Each row below holds a small network's activations on one input, seen along a few directions.
Each table varies a few parts of the input and shows all the possible inputs, shuffled.
A made-up example of a description, with smaller parts first: one of 3 separate values, together with either a single point or one of 9 places around a ring or (one of 4 places along a line, together with one of 5 places around a ring).
Shared parts are said once, and a part with two or three values counts as separate values.
In the rows, 128 means zero.

Other details of the inputs vary at random and push rows far along two fixed directions, the same in every table; ignore that.

A family of inputs:
r1: [153 126 131  73 150 101 109 154  93 128  61 147 158  86  87]
r2: [161 144 162 112 114 101 125  97  99 131  88 156 108  96 108]
r3: [ 95 108 187 100 200  83 144 159 106  91  78 170 147 142 129]
r4: [ 66 131 174 117 223 117 157 134 123 107 112 126 126 172 158]
r5: [ 93 151 155 126 189 117 127 144 119 122 118 128 135 147 132]
r6: [147 103 108 154  83 137 130 124 157 143 178 140 148 158 136]
r7: [205 142 147  89 100 102 117 113  92 117  54 137  91  66  81]
r8: [169 117 122  96 107 132 104  82  81 109  86 129  81  78  82]
r9: [142 153 114 164  78 151 116 136 146 135 161  82 121 102 123]
r10: [110 122 170 131 141 114 165  93 132 121 133 155 106 152 160]
r11: [ 77 124  84 143 134 163  96 130 145 129 178  89 113 147 134]
r12: [134 155  92 153  97 165 125 114 144 148 161  82 130 115 144]
r13: [142  95 126  84 131 135 102  95  87  99  77 162 108 107  89]
r14: [137 153  89 135 117 147 103 167 153 146 158  91 125 124 120]
r15: [144 122 102 143  74 131 115 142 168 145 172 157 133 150 144]
r16: [168 136 116 153  58 125 127 119 145 136 156 124 109 102 113]
r17: [113 111  81 125 115 140 132 155 164 149 177 120 162 139 144]
r18: [128 117  88 142  92 141 132 111 169 152 170 152 152 150 156]
r19: [100 115 148 109 171 103 130 166 131 117 122 161 146 155 152]
r20: [157 138 153 127 131 132 126 112  98 114  94  84 122  97 105]
r21: [156 105 122 101 142 115 126 162 109 121  82 131 150  86  89]
r22: [108 102  56 118  98 167  91 143 128 134 168 118 137 119 118]
r23: [ 77  93 186 117 216  95 157 142 116  98 117 162 158 183 161]
r24: [128 160  95 156  90 154 126 124 135 151 156  89 123 120 135]
r25: [ 93  94 151 173 128 127 151 129 170 127 183 174 139 189 175]
r26: [104 100 159 117 147 116 156 113 141 121 125 173 135 168 156]
r27: [195 139 133  86 116 114 133  87  88 123  52 133 109  68  89]
r28: [148 140 109 167  81 160 118 131 143 145 160  76 121  95 122]
r29: [ 72 135 153 170 123 118 165 103 151 139 184 167 111 200 197]
r30: [ 74 121 159 137 166 141 118  96 102 102 123 112  91 142 150]
r31: [142 122 126 173  78 133 143 116 150 141 181 132 109 133 145]
r32: [111 116 193 105 170  89 135 112 111 113  75 201 136 153 137]
r33: [165 125  93  72 132 103 120 152  94 131  50 132 150  78  78]
r34: [147 123  52 114 103 147 114 148 150 158 149 116 169 104 124]
r35: [130 146 130 124 148 124 121 157 124 116 114  96 128 115  95]
r36: [ 83 156 179 157 159 128 135 117 120 122 145 130 123 156 168]
r37: [145 133 146 102 178 119 126 137  96 109  79  92 132 113  90]
r38: [135 156  59 139 108 152 117 154 144 157 151  86 133 122 111]
r39: [145 115 110 153  72 126 125 138 163 134 165 152 139 138 125]
r40: [132 112 211 121 167  91 159  88  94  98  88 157 108 151 138]
r41: [116 145 117 151 109 161 136 118 146 141 166  85 121 126 152]
r42: [ 69 149 191 164 171 125 142 129 135 113 157 132 111 183 194]
r43: [191 126  80  97  67 122 115 123 118 151  78 140 135  85  74]
r44: [113 134 109 158 132 153 128 159 153 138 170  91 135 137 127]
r45: [137 148  93 112 152 143 122 134 124 139 110  88 137 112 112]
Each input here is: one of 5 places around a ring, together with either a single point or one of 8 places around a ring.
Changing only the place on the ring of 5 turns r9 into r16. The same change can be made to r20. Which row results? -> r40
Changing only the place on the ring of 5 turns r14 into r19. The same change can be made to r38. Which row results? -> r33
List by row number the other rows that have the place on the ring of 5 in common with r39. -> r6, r13, r15, r18, r25, r26, r32, r43

A family of inputs:
r46: [141 126 113 110 132 129 119 136 116 127 106 119 133 109 106]
r47: [107 125 176 127 162 109 147 112 118 112 111 152 117 151 150]
r48: [166 134  90 109 104 136 112 142 124 141 112 106 137  87  92]
r49: [123 129 174 121 158 110 143 110 107 111  96 143 112 133 133]
r50: [ 78 126 153 147 167 123 144 136 141 120 154 140 135 174 167]
r51: [ 63 127 201 132 214 106 157 122 113  99 112 147 123 178 171]
r52: [134 121 128 123 121 124 128 121 127 128 126 142 130 130 128]
r53: [ 91 135 131 157 138 140 133 137 147 131 173 116 131 160 157]
r54: [ 91 123 150 149 139 125 145 116 143 125 159 153 125 170 168]
r55: [165 123 108 111  98 127 116 125 122 133 111 129 129  97  99]
r56: [151 127 107 133  94 132 123 129 141 141 142 130 134 119 122]
r57: [135 125 201  95 182  91 139 107  76  91  39 152 106 111 109]
r58: [107 130 107 147 122 146 124 138 149 136 171 113 132 146 144]
r59: [ 74 124 151 142 171 121 144 134 139 122 150 145 136 178 169]
r60: [146 132 133 109 141 126 121 131 105 119  88 108 124  97  99]
r61: [143 136 120 116 129 130 119 138 118 127 108 109 128 104 106]
r62: [127 128 135 112 151 119 131 136 118 123 103 128 134 123 119]
r63: [109 122 189  94 207  93 143 129  92  96  55 153 128 134 123]
r64: [ 98 127 114 144 133 138 131 138 148 136 164 128 138 155 151]
r65: [168 138 105 134  83 140 117 122 131 140 133 109 119  98 106]
r66: [163 130  88 108 105 138 108 140 121 138 112 108 136  89  92]
r67: [ 76 124 182 127 198 113 144 124 113 101 111 139 121 163 154]
r68: [126 130 107 153  93 140 129 123 154 144 175 129 129 143 147]
r69: [ 93 122 109 156 125 143 132 145 161 140 189 128 143 167 159]
r70: [167 130  94 120  83 136 116 124 131 143 126 123 131  97 104]
r71: [151 135 104 119 115 134 119 139 125 135 119 107 133 100 105]
r72: [161 125 117 116 102 124 119 128 123 133 111 132 130 102 104]
r73: [148 129  97 124 108 139 115 142 131 137 130 107 136 105 106]
r74: [ 94 132 145 140 157 128 139 133 135 124 144 127 130 156 154]
r75: [144 129 191  90 176  95 138 101  75  97  35 146 105 103 105]
r76: [ 93 127 123 144 141 133 133 139 147 135 164 133 140 162 158]
r77: [ 94 126 121 146 138 138 131 136 144 131 166 126 134 158 154]
r78: [170 130  97 122  84 134 119 127 132 143 125 120 131  98 103]
r79: [147 127 100 137  86 141 120 123 139 141 151 123 127 118 122]
r80: [158 135  94 113 107 138 112 136 121 136 111 103 131  89  97]
r81: [105 118 174 127 164 105 147 118 123 112 112 163 127 158 150]
r82: [132 126 180  79 197  99 131 120  72  93  29 135 116 102  99]
r83: [130 118 137 121 129 119 131 121 125 122 118 145 127 133 126]
r84: [163 139  93 117 102 145 108 132 117 136 114  90 126  84  92]
r85: [117 128 115 162  98 139 133 127 160 142 186 134 132 155 156]
r86: [135 127 113 138 102 133 129 123 143 140 150 134 130 135 135]
r87: [161 139  96 112 108 140 111 133 118 136 107  98 127  85  95]
r88: [113 119 168 120 160 105 145 118 120 115 107 160 128 147 144]
r89: [166 128  98 126  82 134 116 131 133 141 131 122 131 101 104]
r90: [ 85 118 193 107 212  95 146 132 102  97  80 161 131 156 143]
r91: [102 128 131 159 116 140 135 115 148 133 178 133 120 161 162]
r92: [ 89 114 186 107 206  99 145 131 104  99  83 159 132 153 142]
r93: [111 123 187  96 202  95 139 130  89  95  56 146 124 127 118]
r94: [163 143  99 117 106 141 111 131 116 137 108  91 126  84  93]
r95: [ 79 118 203 131 191 102 153 106 110  96 109 164 110 172 164]
r96: [157 122 131 104 123 118 124 118 108 122  88 138 124 104 102]
r97: [161 128  90 108 108 136 108 142 122 136 111 109 136  90  91]
r98: [133 117 137 123 127 119 131 125 126 125 120 146 132 130 129]
r99: [158 141 110 119 115 138 116 134 118 132 110  95 127  92  98]
r100: [139 136 108 146  90 145 123 117 141 142 159 117 119 123 131]
r101: [152 124 143 111 126 117 126 118 108 118  91 134 117 104 109]
r102: [149 123 129 117 116 122 125 120 117 123 109 134 122 110 111]
r103: [ 84 126 150 166 133 130 146 121 156 129 184 149 125 184 182]
r104: [143 131 106 142  90 137 127 125 145 143 157 125 128 125 130]
r105: [121 131 109 161  89 144 126 128 158 143 186 126 126 147 149]
r106: [167 133  90 110 102 135 109 146 122 139 109 105 136  85  86]
r107: [135 126  95 126 114 139 116 142 137 137 140 114 137 119 114]
r108: [133 129 115 140 101 139 125 119 138 136 153 127 121 130 134]
r109: [148 139 110 119 119 139 116 129 117 132 110  99 124  96 104]
r110: [140 135 141 106 152 120 126 133 106 117  85 117 126 105 107]
r111: [ 81 129 132 154 148 133 139 136 149 131 172 131 135 172 169]
r112: [158 133  85 114 101 141 110 140 127 142 120 107 137  93  98]
r113: [143 124 176  75 192  93 132 130  78  98  26 143 128  98  93]
r114: [117 121 117 155 101 138 132 127 154 138 177 136 131 151 152]
r115: [ 86 123 133 171 116 134 141 128 165 136 200 147 131 182 178]
r116: [172 123  98 118  85 133 116 129 128 138 119 122 131  94  97]
r117: [158 134  93 120 102 143 111 141 127 137 124  98 131  93  98]
r118: [111 126 116 158 101 142 129 123 155 139 184 131 124 155 156]
r119: [ 96 129 131 160 117 138 139 117 154 136 181 140 123 168 170]
r120: [144 135 101 144  85 143 123 121 145 146 160 118 123 123 131]
r121: [154 141  97 120 108 140 114 135 124 139 120  98 129  96 103]
r122: [156 130  98 112 113 136 111 139 120 132 111 106 131  92  94]
r123: [108 126 108 160  99 141 133 127 165 147 193 139 137 164 165]
r124: [ 89 125 135 173 116 140 140 122 161 135 199 137 124 177 176]
r125: [ 92 122 123 162 114 138 140 123 164 140 193 147 134 178 174]
Changing only one part turns r98 into r92. The same change can be made to r57. Which row results? -> r53
Changing only one part turns r97 into r55. The same change can be made to r60. Which row results? -> r124
Changing only one part turns r107 into r83. The same change can be made to r62. Which row results? -> r78
Describe the family of inputs behind these rows. -> one of 2 separate values, together with one of 5 places along a line, together with one of 8 places around a ring
A walk changes only the place on the ring of 8. It starts at r80 and steps to r111. List the rest of the walk in order. -> r71, r50, r93, r73, r122, r77
Which other rows does r76 become when the place on the line of 5 takes its other values? List them by row number. -> r59, r94, r111, r121
Which other rows does r96 become when the place on the line of 5 takes its other values? List them by row number. -> r52, r79, r91, r108
Which other rows does r95 become when the choice among 2 separate values takes its other values? List them by row number. -> r67
A walk changes only the place on the ring of 8. It starts at r121 and steps to r74. List the rest of the walk in order. -> r110, r61, r117, r58, r82, r87
Which other rows does r81 become when the choice among 2 separate values takes its other values? List them by row number. -> r63
